Each row below holds a small network's activations on one record, seen along a few directions.
After each row come some of the record's fields: KESID, VAPUT, VATE, DABED.
A field that a record lacks is written missing.
The largest differences between rows may come from other fields.
In the rows, zero is written as 500.
Random noise pushes rows far along 19 fixed directions. That doesn't count. These rows show it; they differ only by the noise:
[588 315 530 458 347 404 343 532 504 240 449 524 574 450 357 353 536 492
 437 565 552 387 583 531 507 627 590 578 492 588 384]
[406 392 573 520 671 376 393 751 543 677 494 487 591 264 382 377 715 425
 553 404 602 524 420 508 559 567 508 618 390 644 500]
[496 782 644 573 663 364 599 512 642 319 451 659 264 541 699 421 443 463
 481 825 687 699 651 372 386 509 158 522 559 617 291]
[503 695 383 473 513 558 399 659 666 573 394 528 533 414 437 404 378 546
 660 383 306 437 327 472 473 417 467 651 350 217 661]
[403 412 351 768 375 860 442 507 256 663 398 365 561 528 362 292 428 461
 660 334 469 576 339 339 307 568 578 527 373 459 416]
[389 291 565 217 389 512 604 729 355 480 511 217 441 488 479 537 462 449
 597 428 603 371 385 690 601 298 332 280 432 510 816]
[397 457 253 290 423 583 397 703 638 546 389 418 313 405 555 434 476 558
 725 454 548 560 513 569 306 314 489 750 227 241 260]
[709 150 375 467 502 752 436 537 257 142 535 423 442 457 623 532 381 447
 390 532 618 506 259 544 306 678 478 444 148 595 472]
[448 662 635 354 338 506 275 594 668  78 320 566 393 447 503 596 486 501
 258 473 508 366 671 463 124 547 294 348 398 538 528]
[703 139 649 454 521 245 347 590 287 620 738 375 761 212 630 525 771 299
 461 665 577 458 417 675 684 666 353 458 319 551 650]
[594 646 607 312 482 423 487 279 710 585 420 733 178 519 371 419 660 456
 262 821 279 628 691 478 285 551 582 314 592 384 307]
[379 287 543 613 701 250 540 602 288 686 510 290 387 519 557 504 393 445
 572 719 519 485 494 734 603 620 399 302 452 437 581]
[771 519 687 563 598 615 343 598 374 229 483 520 536 582 394 458 492 548
 347 546 676 636 493 408 409 425 450 551 574 564 529]
[414 482 499 464 685 295 519 560 652 574 424 641 358 514 593 680 879 107
 368 486 575 713 527 307 518 470 580 488 558 681 361]
[706 363 410 586  47 681 402 403 523 476 473 437 554 408 358 100 438 436
 593 734 507 666 458 470 506 533 547 760 492 356 310]
[372 521 323 399 207 808 423 445 743 478 420 351 448 415 510 464 516 248
 440 419 461 520 276 322 498 437 534 440 428 569 677]
[410 494 368 652 658 402 375 280 672 658 467 347 436 644 481 647 320 592
 322 417 265 460 548 659 569 564 687 457 648 372 495]
[532 437 381 295 679 315 706 196 752 498 581 471 570 486 629 510 231 539
 438 570 506 381 503 785 684 594 492 531 565 558 469]
[640 464 321 242 460 539 429 532 403 556 599 535 523 375 742 548 715 192
 620 559 402 491 241 403 512 418 474 497 100 352 692]
[498 425 416 589 531 422 165 729 620 710 315 279 728 420 477 640 671  85
 446 535 597 626 513 434 491 514 505 498 566 249 676]
[350 315 581 359 720 460 493 549 482 180 487 520 467 317 753 796 193 598
 591 621 787 313 500 492 407 492 400 502 415 644 258]

[429 340 365 596 194 294 564 507 400 603 677 354 205 640 637 418 746 580
 563 431 282 556 557 686 710 474 485 573 385 505 395] => KESID is dinoz, VAPUT is degi, VATE is missing, DABED is missing
[501 402 233 665 408 395 515 453 762 526 387 490 613 521 370 328 525 409
 363 293 384 523 541 652 504 816 652 667 538 517 406] => KESID is dinoz, VAPUT is degi, VATE is kinuk, DABED is pemu
[576 496 322 416 727 616 534 386 465 553 651 341 701 672 356 266 398 869
 524 189 539 333 538 709 628 484 624 631 529 611 509] => KESID is pazik, VAPUT is tuni, VATE is kinuk, DABED is pemu
[446 356 481 412 475 669 369 645 359 634 480 450 263 560 447 790 800 348
 401 291 450 711 362 360 427 212 799 461 449 451 534] => KESID is pazik, VAPUT is degi, VATE is kinuk, DABED is gul
[546 413 492 633 521 460 460 629 325 496 530 296 599 592 562 480 438 352
 571 578 609 541 358 524 725 475 418 474 494 510 779] => KESID is pazik, VAPUT is nodov, VATE is missing, DABED is missing
[424 510 475 654 680 752 434 597 640 405 503 465 533 443 552 695 570 445
 301 268 530 466 276 259 522 660 479 364 515 785 670] => KESID is dinoz, VAPUT is tuni, VATE is kot, DABED is gul
[101 516 527 731 599 553 497 739 465 656 397 396 211 462 503 658 484 569
 492 332 300 422 424 490 286 629 369 187 352 526 571] => KESID is dinoz, VAPUT is nodov, VATE is missing, DABED is missing
[233 545 539 475 399 359 335 410 707 755 563 455 560 205 505 463 637 393
 483 463 499 484 545 535 565 448 625 656 436 642 502] => KESID is pazik, VAPUT is nodov, VATE is kinuk, DABED is gul
[412 464 576 264 458 412 764 402 712 487 549 569 450 259 692 593 320 487
 578 618 624 495 462 610 566 438 336 564 491 610 381] => KESID is pazik, VAPUT is pubi, VATE is missing, DABED is missing
[638 767 577 497 545 554 482 230 563 822 494 676 950 383 478 531 700 395
 357 121 403 580 607 475 164 573 414 599 461 431 499] => KESID is dinoz, VAPUT is ripot, VATE is kot, DABED is gul
[781 478 534 432 336 584 511 167 295 469 687 543 597 588 629 628 525 486
 371 477 457 624 516 560 478 357 610 584 492 423 504] => KESID is dinoz, VAPUT is degi, VATE is kot, DABED is gul
[476 550 413 636 323 374 648 674 462 176 259 802 515 513 492 493 427 275
 589 338 317 400 359 392 364 718 493 544 296 460 548] => KESID is dinoz, VAPUT is degi, VATE is missing, DABED is missing
[462 638 460 686 671 410 516 346 354 654 566 499 558 651 501 331 496 585
 541 538 379 400 592 502 558 673 496 389 512 549 500] => KESID is pazik, VAPUT is tuni, VATE is missing, DABED is missing
[507 479 588 665 446 975 534 452 442 541 520 343 479 354 651 623 188 446
 574 733 718 723 231 267 432 363 352 458 580 489 535] => KESID is dinoz, VAPUT is nodov, VATE is missing, DABED is missing
[682 279 667 697 325 490 384 610 510 243 575 377 505 480 370 552 355 746
 347 628 324 327 416 575 747 701 427 339 719 475 659] => KESID is pazik, VAPUT is degi, VATE is missing, DABED is missing
[698 400 275 280 523 454 585 118 669 465 649 493 668 612 526 458 467 617
 410 571 519 400 665 660 712 606 725 591 685 513 351] => KESID is dinoz, VAPUT is degi, VATE is kot, DABED is gul
[672 724 531 293 609 324 387 478 880 342 517 677 557 306 610 558 339 746
 451 637 462 407 615 641 467 543 364 709 461 314 426] => KESID is pazik, VAPUT is degi, VATE is missing, DABED is missing
[724 688 317 597 354 281 575 392 544 509 510 605 434 741 526 398 529 434
 398 387  39 515 465 695 548 558 487 529 390 212 725] => KESID is dinoz, VAPUT is tizi, VATE is missing, DABED is missing
[244 664 628 575 345 350 437 409 586 401 330 785 505 441 416 667 523 382
 435 258 288 373 599 331 327 412 720 567 556 562 376] => KESID is dinoz, VAPUT is tuni, VATE is kinuk, DABED is pemu
[521 424 690 307 598 504 662 667 449 603 600 550 286 375 403 478 511 671
 575 662 465 498 383 580 585 415 467 370 516 464 566] => KESID is pazik, VAPUT is degi, VATE is kinuk, DABED is gul
[659 322 584 651 562 599 446 497 239 747 395 615 580 423 379 564 574 443
 516 677 401 600 581 422 175 699 550 340 545 204 225] => KESID is dinoz, VAPUT is tuni, VATE is missing, DABED is missing
[538 527 429 436 442 538 402 583 604 366 509 477 713 498 521 434 639 599
 540 565 494 205 706 379 433 757 238 301 566 497 423] => KESID is pazik, VAPUT is nodov, VATE is missing, DABED is missing
[509 464 548 207 376 599 690 407 357 632 549 503 500 389 516 485 482 377
 570 420 577 613 349 646 452 249 545 534 337 510 663] => KESID is dinoz, VAPUT is degi, VATE is missing, DABED is missing
[398 459 826 742 349 284 552 525 701 360 589 438 654 200 727 810 399 305
 251 383 573 550 379 581 650 560 135 524 629 806 722] => KESID is pazik, VAPUT is nodov, VATE is kinuk, DABED is gul
[270 471 724 500 386 485 623 335 463 609 487 474 514 403 468 461 429 432
 546 696 688 520 652 420 503 453 478 375 719 710 367] => KESID is pazik, VAPUT is nodov, VATE is kot, DABED is gul
[339 615 488 392 556 194 503 457 797 310 432 622 525 426 555 462 342 381
 597 811 572 270 528 402 840 513 620 545 649 598 594] => KESID is dinoz, VAPUT is tizi, VATE is kot, DABED is pemu
[450 587 626 627 825 366 181 663 354 305 557 523 305 551 497 556 482 728
 458 723 426 282 483 409 612 567 601 350 408 583 675] => KESID is dinoz, VAPUT is nodov, VATE is missing, DABED is missing
[610 440 425 310 698 659 820 474 536 329 324 637 433 668 494 700 239 493
 475 450 596 539 457 493 305 459 484 376 635 413 353] => KESID is pazik, VAPUT is tizi, VATE is missing, DABED is missing
[623 588 685 332 479 235 426 617 579 246 601 394 482 629 492 444 576 556
 378 557 721 510 672 675 763 221 386 589 657 640 703] => KESID is pazik, VAPUT is tizi, VATE is missing, DABED is missing
[384 846 237 818 709 571 446 586 379 520 543 497 598 741 720 395 653 559
 706 351 442 378 608 187 389 651 249 469 394 522 447] => KESID is dinoz, VAPUT is nodov, VATE is kinuk, DABED is gul
[556 583 685 587 323 398 665 440 665 525 574 661 440 320 466 459 328 619
 491 561 214 487 327 573 663 572 401 553 579 440 606] => KESID is pazik, VAPUT is degi, VATE is kinuk, DABED is gul
[563 566 472 473 617 586 795 289 350 758 429 776 587 470 440 572 296 451
 622 483 181 432 311 482 342 627 637 337 441 232 539] => KESID is dinoz, VAPUT is degi, VATE is missing, DABED is missing
[367 468 448 320 753 223 501 432 254 673 496 417 695 601 403 465 257 635
 779 525 570 233 651 749 665 329 786 578 499 337 595] => KESID is pazik, VAPUT is nodov, VATE is kot, DABED is gul
[505 751 725 552 228 331 422 527 582 572 534 608 428 459 577 689 574 529
 553 637 156 432 573 379 585 352 340 390 659 193 635] => KESID is dinoz, VAPUT is degi, VATE is missing, DABED is missing
[715 364 315 186 557 721 519 461 744 427 685 419 279 547 596 618 609 714
 394 556 374 435 408 529 607 444 488 383 507 421 422] => KESID is dinoz, VAPUT is ripot, VATE is missing, DABED is missing
[224 414 611 649 214 433 544 654 563 467 471 458 408 378 289 330 471 715
 525 329 343 303 528 605 569 698 468 424 532 661 528] => KESID is pazik, VAPUT is degi, VATE is kot, DABED is pemu
[315 501 495 439 327 421 431 505 496 665 563 272 357 446 648 432 511 488
 639 711 634 582 647 626 531 346 353 546 421 455 434] => KESID is pazik, VAPUT is nodov, VATE is missing, DABED is missing

Here are new rows. What are their fields?
[335 804 297 655 567 697 579 347 605 833 539 500 154 585 576 336 472 781
 545 387 302 733 581 552 195 481 460 614 344 356 215] => KESID is dinoz, VAPUT is degi, VATE is kinuk, DABED is gul
[561 466  68 314 492 625 618 257 678 734 534 465 468 654 589 423 608 360
 591 519 260 461 387 448 634 586 623 427 441 347 445] => KESID is pazik, VAPUT is ripot, VATE is missing, DABED is missing
[528 272 324 397  88 572 838 243 575 514 585 293 549 652 496 343 448 499
 504 344 409 432 507 719 669 588 376 426 617 588 445] => KESID is pazik, VAPUT is ripot, VATE is missing, DABED is missing
[679 472 316 394 546 505 348 537 652 519 492 465 626 478 526 471 634 460
 482 720 423 364 600 460 496 728 420 368 506 287 467] => KESID is pazik, VAPUT is tuni, VATE is missing, DABED is missing
[458 523 487 489 420 419 357 442 714 513 349 383 632 353 434 483 290 243
 349 464 509 533 362 692 535 526 577 582 412 470 826] => KESID is pazik, VAPUT is ripot, VATE is missing, DABED is missing
[507 522 634 154 636 664 476 453 263 668 492 502 845 266 479 525 373 520
 698 604 743 351 552 534 236 427 442 372 376 366 572] => KESID is pazik, VAPUT is degi, VATE is missing, DABED is missing
[545 577 493 557 469 552 350 670 776 570 613 433 599 367 483 548 687 733
 402  78 363 481 465 566 552 430 357 707 503 514 539] => KESID is dinoz, VAPUT is tuni, VATE is missing, DABED is missing
[612 505 633 696 476 497 213 742 344 478 464 449 593 558 495 727 606 564
 539 502 470 505 619 348 424 375 418 507 634 238 489] => KESID is dinoz, VAPUT is nodov, VATE is missing, DABED is missing
[236 449 377 270 322 552 833 331 525 436 372 502 598 570 517 428 252 576
 798 287 662 320 658 555 397 404 443 586 557 595 154] => KESID is pazik, VAPUT is ripot, VATE is missing, DABED is missing
[275 524 692 425 468 709 438 530 445 666 472 513 642 129 547 677 362 638
 624 406 534 356 516 478  97 472 316 396 348 419 405] => KESID is dinoz, VAPUT is nodov, VATE is missing, DABED is missing
[652 481 441 354 631 415 490 501 492 451 628 457 538 420 543 277 567 434
 419 594 707 619 435 709 573 507 544 684 275 639 636] => KESID is dinoz, VAPUT is degi, VATE is kinuk, DABED is gul
[612 526 576 538 423 571 712 436 629 329 640 541 490 532 591 557 465 612
 374 287 461 540 398 522 596 445 314 546 604 716 528] => KESID is dinoz, VAPUT is nodov, VATE is missing, DABED is missing
[457 426 254 524 543 515 554 468 791 558 498 435 625 388 680 644 246 539
 661 544 454 371 381 498 679 617 441 601 568 327 399] => KESID is pazik, VAPUT is tizi, VATE is missing, DABED is missing
[485 469 482 379 665 279 803 350 553 759 390 581 722 555 338 527 334 358
 622 424 392 404 452 659 700 476 681 480 714 356 613] => KESID is dinoz, VAPUT is ripot, VATE is missing, DABED is missing
[465 324 542 883 391 198 480 680 358 466 516 389 246 580 628 627 376 595
 484 400 353 674 483 792 560 452 381 694 404 358 408] => KESID is pazik, VAPUT is tizi, VATE is missing, DABED is missing
[105 707 423 758 425 388 432 493 650 547 390 527 493 452 524 422 459 578
 600 467 305 236 681 369 395 773 397 388 486 539 398] => KESID is dinoz, VAPUT is nodov, VATE is kot, DABED is gul
[747 841 548 290 602 712 518 335 420 566 480 633 501 626 407 314 545 570
 376 497 350 524 534 516 126 520 361 278 326 346 673] => KESID is dinoz, VAPUT is ripot, VATE is missing, DABED is missing
[541 387 274 700 311 694 573 257 389 518 348 518 580 599 339 406 160 404
 540 527 320 490 370 505 432 647 821 519 522 269 486] => KESID is dinoz, VAPUT is tizi, VATE is kot, DABED is gul
